A small network was trained on made-up records. Each row is its average activation on records with the value named, seen along a few directions.
Related values have similar rows: they may be neighbours, one step apart, or belong to one group.

Field H:
h1: [  2  -6  20   7  36   0  -8   5   1  -9 -41 -16 -23 -24  10  -6 -14 -18
 -15]
h4: [ 10  -5   4 -11  -8  -7  18  25  19   2   9  20 -15  17   8  15 -19  28
   6]
h6: [ -8 -10  -1   2  -4 -24   7  19  19   9  18  23 -16   5 -28   2  16  12
 -26]
h5: [-18  14 -26   7   7   6   5  -5  -5 -17  30   4  25  13  12 -11  -4 -29
  22]
h3: [ 10  26  -5  -4  21 -13 -26  -9  -3   9 -26 -33  11 -11 -15  22   1  30
   7]
h2: [  5 -19   9  -1 -52  38   4 -35 -32   6  11   2  18   0  14 -22  20 -22
   7]
H is arranged as 3 separate groups.
- List the group mates of h2, in the order listed. => h5
- List the group mates of h1, in the order listed. => h3

Field G:
g12: [  8   9  11  -6  44   3 -12 -10  -5 -13 -27 -23  -5 -15  27 -16   7 -19
  -3]
g3: [  9  -5  19 -11  27 -26   8  16  25  13 -20  -4 -20  17 -15  16  -5  16
  -7]
g1: [-10 -12  11  10 -15  13 -22 -37 -20  -3 -14 -14  50  -4  10  -4   1 -18
   6]
g18: [  5   3 -10 -10  18 -33 -11  32  29   5   4  16 -26  17 -21   7   6  13
 -10]
g13: [  5 -12  -6   1 -39  18  27 -16   4  11   8  24 -10  27  17 -15 -19 -29
 -12]
g16: [  3  20  -6   4  -4  28 -10 -26 -28   3  -5 -25  28  -8   2  11   1 -17
   0]
g15: [-12   9  16  -5  23   9 -34  16   1 -11 -15 -32  -6 -27  17   9 -10  -2
  -1]
g7: [ -2  13  -6 -14  27 -13 -15  -3  12  17 -38  -9 -23 -36 -12  11   0  24
 -26]
g19: [ -2   1   8  32  28 -27   5   9   2  -5 -26  -3 -26  -8 -35  19 -24   9
 -19]
g11: [ 26   5  14  -1  19 -14 -13  -5   5  17 -28 -38 -11 -14 -12  24 -25  14
  26]
g17: [ -9   5 -14   9  -8  -7   7  23  23   2  35  28   8  23 -13  -5 -16   1
  11]
g9: [ -8   2 -16  16  -6  15  -9 -22 -29   2  21   9  23 -31  -3 -19  24 -41
  15]
g2: [-11  20 -10 -10   0 -26  10  17  38   6  15  -1 -21  12 -21   1   7  24
 -12]
g14: [-18 -33   0  -8 -35  14   8 -30 -32 -11  11  -5   7   8   7 -27  19 -26
   6]
g8: [  2 -22   5   7 -36  36   2   3 -30  -4  36  12   5  10   4 -30  29  -7
  -1]
g4: [ 16  14   1   1  15  13 -17 -15 -22  -4 -35 -27  32  -5  20   0  -3  17
  20]
g5: [-19  -6   5  -1 -22 -10  20   3   5  -8  32  37 -12  16  25  -3   5   9
   2]
g6: [ 13   0  -8  -6 -42  21  31   7   3 -10  27  27   9  16   6   9  15  16
  21]
g10: [  4 -10 -14  -7   7 -13  26  36  19  -7  20  28  -3   3  -4  11 -11  16
 -16]
G is arranged as a ring.
- Fewest steps between g3 and g11? => 3
- Going along G from g14 by way of its neighbour g8, in what order are g1, g15, g5, g6 met? => g6, g5, g15, g1
- Which values are neighbours of g4? Give them in the order they are listed. => g12, g16
- Which values are neighbours of g2? Give them in the order they are listed. => g18, g10

Field S:
s1: [-10  25 -13   8  50 -19 -24   3   3 -10 -19 -27   7 -14 -11   8  -2   0
   1]
s7: [ 16  -4  27 -11  12   1 -11  13   4   4 -38 -13 -27 -20   2  19 -10  34
  -9]
s4: [ 14  10   5   4  30 -18 -12   3  10  10 -36 -24 -11 -13  -7  10 -16   6
  -5]
s5: [ -9   0  -8   0  10 -12  27  26  24 -12  22  30 -12  21  10   2 -23  -6
   2]
s2: [  4  10 -12  -3 -24  24  -1 -27 -26  -5  12  -8  39  18  18  -5   4  -3
  31]
s9: [ -3 -10  -9  -2 -13 -10  15  28  20   5  30  22 -10  15 -11   2  -1   8
   0]
s6: [ -5  -2  -1  -7 -26 -15  13   2  11  11  25  29  -5  11 -25  10  20  25
 -21]
s3: [ -7  -2  -3  -2 -26  31  -8 -28 -24  -3  14  -8  14 -17  14 -14  12 -27
  13]
s8: [ -1 -27  14  13 -14  18   1 -21 -23  -1 -11   1   5  -1  10 -32  17 -37
 -14]
S is arranged as 3 separate groups.
- List the group mates of s5, in the order listed. => s9, s6
- List the group mates of s2, in the order listed. => s3, s8

Field Y:
y3: [ 13  15 -11  -1  50  -4 -22  28  -2   1 -27 -25 -11  -9 -14   5   3  -7
 -11]
y7: [-10 -12 -27   1  -6  -3  12  13  -4 -15  46  33   6  23  -8   7  27   2
   1]
y11: [ 11   2  -1   5  -2 -20  19  27  34  10   7   8 -25   5  -1  11 -23  24
  10]
y1: [  4   9   1 -10 -14  -9  25   5  16  20  -6  24 -10  21 -17   6  -3  48
  -1]
y18: [-29 -22  10   5 -19   9  10  11  -6   2  30  29 -14  11   0 -19 -10  -8
   1]
y2: [  3   2  27   0 -33  17  13 -28  -1  -5   4  21 -12 -23  -2 -19  19 -42
  -8]
y16: [-10  -2  -6   1  33 -17 -17  14   6   7 -15 -25  -4   3 -15  12  11  35
 -13]
y12: [ 27  16  13 -11  11 -10 -21 -21  -6  -9 -22 -14   3   4  25   6 -12  23
  15]
y4: [ 18 -11  24  -2 -42  21   7  -4 -13  -2  20   1   9  20  -2   0  18   0
   1]
y10: [  3 -20  -9  -8  17 -20 -10  17   8   4   3 -15 -12 -26 -13  17 -14  25
 -24]
y6: [ -3  -1 -19 -14 -19  11  -5  -9  -1 -12  19  22  22  30  25  -3   1 -19
   3]
y17: [  8   4   6  -9  27 -21  16  23  18  12  16   8  -6  -6 -12  12 -21  11
 -15]
y8: [ -9 -12  -6 -19   0  15  14 -22 -18   2   1 -15   3  -6   5 -25  -5 -11
  22]
y19: [-14  34  -5   7  13  23 -18  -3   7 -15 -22 -28 -10 -43  11  -7  -6  -8
   4]
y14: [-12  -4  -2   4 -15 -28  16  16  28  -5  27  40  14   9 -16   4   4   7
  -2]
y15: [ -3  -8  17  14  20 -11 -11   7  -6 -10 -57  -7 -15  -6   3   6  -5   2
   2]
y13: [ -7  15  -2  13 -11  13   2 -34 -34  -9 -26 -21  25  15   2 -10  10 -18
 -12]
y5: [ 10 -25   4  19  -7  10   0 -24 -21  17   9  -6  19 -13  15 -23  10 -38
  -7]
y9: [  1  20 -14   6  -5  26 -29 -19  -5   6  -4 -29  19  -9  14  21  -6 -27
  34]
Y is arranged as a ring.
- Going along Y from y4 by way of its neighbour y2, in what order are y17, y19, y15, y5 met? => y5, y19, y15, y17
- Which values are neighbours of y7? Give them in the order they are listed. => y18, y14
- Which values are neighbours of y16? Give them in the order they are listed. => y3, y10
